A small network was shown many inputs. Here are its activations along a few directions, one row for each input.
Each table varies a few parts of the input and shows all the possible inputs, shuffled.
A made-up example of a description, with smaller parts first: ring(8) and (point or ring(9) or (values(3) and line(4))).
Shared parts are said once, and a part with two or three values counts as separate values.

Other details of the inputs vary at random and push rows far along two fixed directions, the same in every table; ignore that.

Table:
R1: [ 6 -3 11  3 -1  8  0 -3 -8  4 -2  8]
R2: [-1  2  1 -8  4 -2 -4 -4 -1  5  4 -3]
R3: [-2  0 -5  4 -1  6 -5  2 -1 -6  0  6]
R4: [-4  1 -6  5 -1  2 -5  2 -4 -6 -2  5]
R5: [ 1  5  1  4  1  4 -4 -3  4 -4 -4  4]
R6: [  2   0   3   0 -10  10  -1  -6  -7  -1  -7  -5]
R7: [ 5  3  3  1  2  5 -2 -4  3 -5 -1  2]
R8: [ 11  13   1   4  -4   9   1   5 -10   3   5   2]
R9: [  2   0   5   1   2   0 -11   1  -1  -3  -2  -3]
R10: [ 0  4  5  2  1 -1 -8  3  0 -4 -5 -1]
R11: [-4  3  0  0  1  1 -5  3 -2 -5 -6  5]
R12: [ 6  2  2 -3  4  3 -8 -1 -2 -2 -3  0]
R13: [ -4   0   3  -4 -10   6   3  -8  -6   5  -1  -7]
R14: [-3 -2 -5 -5  3 -1  0 -3 -5  0  9  1]
R15: [-10   2   4  -6   1  -4   0   3  -1   0   3  -1]
R16: [ -3   0   1 -10   5  -1   0  -1  -3   2   6   0]
R17: [ 0 -2  4 -1  3  1 -7  4 -4 -6 -1  0]
R18: [ 4  0  1 -5  5  4 -5  2 -5 -5 -2  3]
R19: [ 15 -20 -16  27  34   0  35  21  12  18 -28 -28]
R20: [-5 -3 -4 -3  1  3  1 -2  0  0 10  2]
R21: [ 0  1 -3 -3  2 -1  2 -7 -3 -2  8 -1]
R22: [-7  4  5 -3  1 -5 -4  0  1  3  2 -4]
R23: [ 1  6  6  4  1 -2 -2 -1  0 -7 -4  0]
R24: [-1 -3 11 -2 -1  4  4 -6 -6 11  4  6]
R25: [-4 -1  0  1  0 -4  0 -5 -2 -2  8 -4]
R26: [  6 -19 -25  24  31   2  41  17  16  23 -21 -25]
R27: [ 7  4  2  0  4  2 -3 -4 -2 -5 -1  1]
R28: [ 37 -25  -7 -24 -54 -49   7  23  31  10  -2  14]
R29: [ 3  0  7  2 -7  8 -1 -5 -7  0 -7 -2]
R30: [ 2 -1  1  6  0  0 -4 -2 -3 -9  1 -2]
R31: [-7 -4 -2 -1  0 -3 -2  0 -5 -1 10 -2]
R32: [ 4  1 -1  3  0  7 -2 -3  1 -8  2  2]
R33: [-10   1  -6   0  -1  -3  -1  -1  -3   1   5   2]
R34: [ 4 -2 -4  0  2  4 -4  0 -7 -7  2  4]
R35: [-11   3  -1  -5   1  -3  -1   1   0   2   1   2]
R36: [-2  3  3 -3  2  1  2 -7  5  2  7  0]
R37: [-8  5  0 -2  1 -4 -5 -2  2  6  0 -1]
R38: [ 0  4  1  1  1  5 -9  1  4 -1 -5  2]
R39: [ 4 -2  9  3 -4  7 -2 -4 -7  4 -5  4]
R40: [ 0  3 -3  6 -1  5 -3 -3  2 -8 -2  4]
R41: [-6  4  0 -4  1  0 -5 -2  5  6  2  0]
R42: [-7 -3  4 -6  2 -3 -2  1 -3  1  6 -3]
R43: [-3  2  2 -6  2  2 -3 -3  5  5  5 -1]
R44: [ 4  2  3 -2  2  7 -8  0  3 -2 -2  1]
R45: [-9  2  0 -6  1  1 -1  0  3  2  3  2]
R46: [ 42 -29 -13 -16 -55 -44   8  27  25  -1  -4  20]
R47: [-3  2  5 -1  1  0 -4  6 -3 -7 -4  1]
R48: [-1  4 -4  7 -1  1 -3 -3 -1 -7 -4  4]
R49: [-2  2  0 -1  1  6 -5  3  1 -5 -4  5]
R50: [-6 -1  2 -8  3  3  1  0  2  2  7  1]
R51: [ 5 13  1  0 -4  5  5  3 -9  9 12 -1]
R52: [  0   3   2   6  -1  -1  -2  -1  -2 -10  -2   0]
R53: [-8  4 -4  2 -1 -4  1 -6  0 -1  3  1]
R54: [-3  1  5 -1  1 -5 -1 -5  0  1  6 -5]
R55: [ 10 -24 -13  21  28   5  42  16   7  34 -25 -25]
R56: [-3  0  0  4 -1  0 -3  4 -5 -9  0  2]
R57: [ 6  1 -2  1  2  3 -2 -5 -4 -8  1  1]
R58: [ 1  0  2 -4  3  8 -4  3  1 -5 -1  4]
R59: [-3  0  6 -3 -7  4  3 -8 -6  6 -1 -4]
R60: [-9  0 -6 -1 -1  2 -1 -1  1  0  7  3]
R61: [-1  5  0  2  1  0 -9  1  1 -1 -7  2]
R62: [-10   0  -1   0  -1  -4   1   1  -4  -2   6  -1]
R63: [-7  7  1  0  1 -6  0 -6  2  3  1  1]
R64: [ 0  7  1  5  1 -1 -4 -3  1 -4 -6  4]
R65: [-5  5  1 -1  1 -1  1 -6  5  3  3  1]
R66: [ 0  4  2 -5  4 -3  2 -7 -1  1  6 -2]
R67: [-6  6  6  0  1 -6  2 -4  1  0  3 -3]
R68: [-3  0 -2 -1  0  2  3 -6  3 -2  9  0]
R69: [-7  3  1  2 -1 -5  3 -3 -1 -3  5 -3]
R70: [ 1 -2 -3  1  1  7 -4  1 -1 -7  3  5]
Description of these inputs: values(2) and (point or line(4) or (ring(5) and ring(6))).
Question: The inputs of R12 and R2 match in every part but the values(2) part. If R44 is changed in the same way as R12 into R2, which row does it become?
Answer: R43
Question: The inputs of R54 and R19 match in every part but the values(2) part. If R66 is changed in the same way as R54 into R19, which row does it become?
Answer: R27
Question: Which other rows does R65 become when the values(2) part takes its other values? List them by row number.
Answer: R5

Table:
R71: [-6 -5 -2 -6  3 -7  3  5  4  2  2 -5]
R72: [-43  30  13  11  47  38 -18 -25 -26  -6  18 -12]
R73: [ 6 -3 -5  1  5 -2 -4  7  4 -5 -3  0]
R74: [ -1  17  28 -31 -51 -11 -35 -26  -9 -18  31  31]
R75: [ 3  1  3  0 -5 -2  8 -2 -3 11 -1 -6]
R76: [ 6 -5  3 -4  0  2  7 -1 -2 10  2 -1]
R77: [ 9  2  2  6 -5  2  3  2 -3  1 -9 -3]
R78: [11 -2  4  6 -2  3  3  0 -1 -1 -7 -1]
R79: [ -3  -6 -12   2  -2  -3  10   0  -2  -1  11  -1]
R80: [ 1 -1 -3  6 -1 -3 -2  2  6 -2 -9 -2]
R81: [ 5  2 -5  4  4  0  0  7  6 -3 -3  4]
R82: [ -8  -3   0  -1   1 -10   3   3   3   6  -1  -3]
R83: [ 0 -4 -3  0  4 -4 -2  8  4 -8 -7 -1]
R84: [-1 -2 -1  5  2 -6 -2  6  3 -3 -9  1]
R85: [ 3 -5  3 -5 -3  5  6  2 -3 11  0 -1]
R86: [ 3  2 -5  3  2 -1  1  1  8 -4 -7  2]
R87: [ 9 -5  1  1 -2  8  0  6 -3  2 -8  2]
R88: [12 -5  2  2  0  6  1  2 -2  1 -6  2]
R89: [  3  -6 -13   8  -1   1   5   4  -2 -10   3   3]
R90: [ 0 -3 -4 -5  5 -6  2  4  4  4  5 -4]
R91: [-5 -1 -2  0 -1 -7  3 -2  7  7 -1 -5]
R92: [-3  1 -4 -3  1 -4  7 -2  8  6  1 -1]
Question: The inputs of R72 and R81 match in every part but one. If R79 is changed in the same way as R72 into R81, which row does it become?
Answer: R89
Question: Describe the family of inputs behind these rows.
Answer: values(2) and (point or line(4) or ring(6))
Question: Start at R82 and move only the ring(6) part, one step at a time. The first step leads to R91. Which rows follow, in order?
Answer: R92, R72, R90, R71
Question: Which other rows does R85 become when the values(2) part takes its other values? List them by row number.
Answer: R87
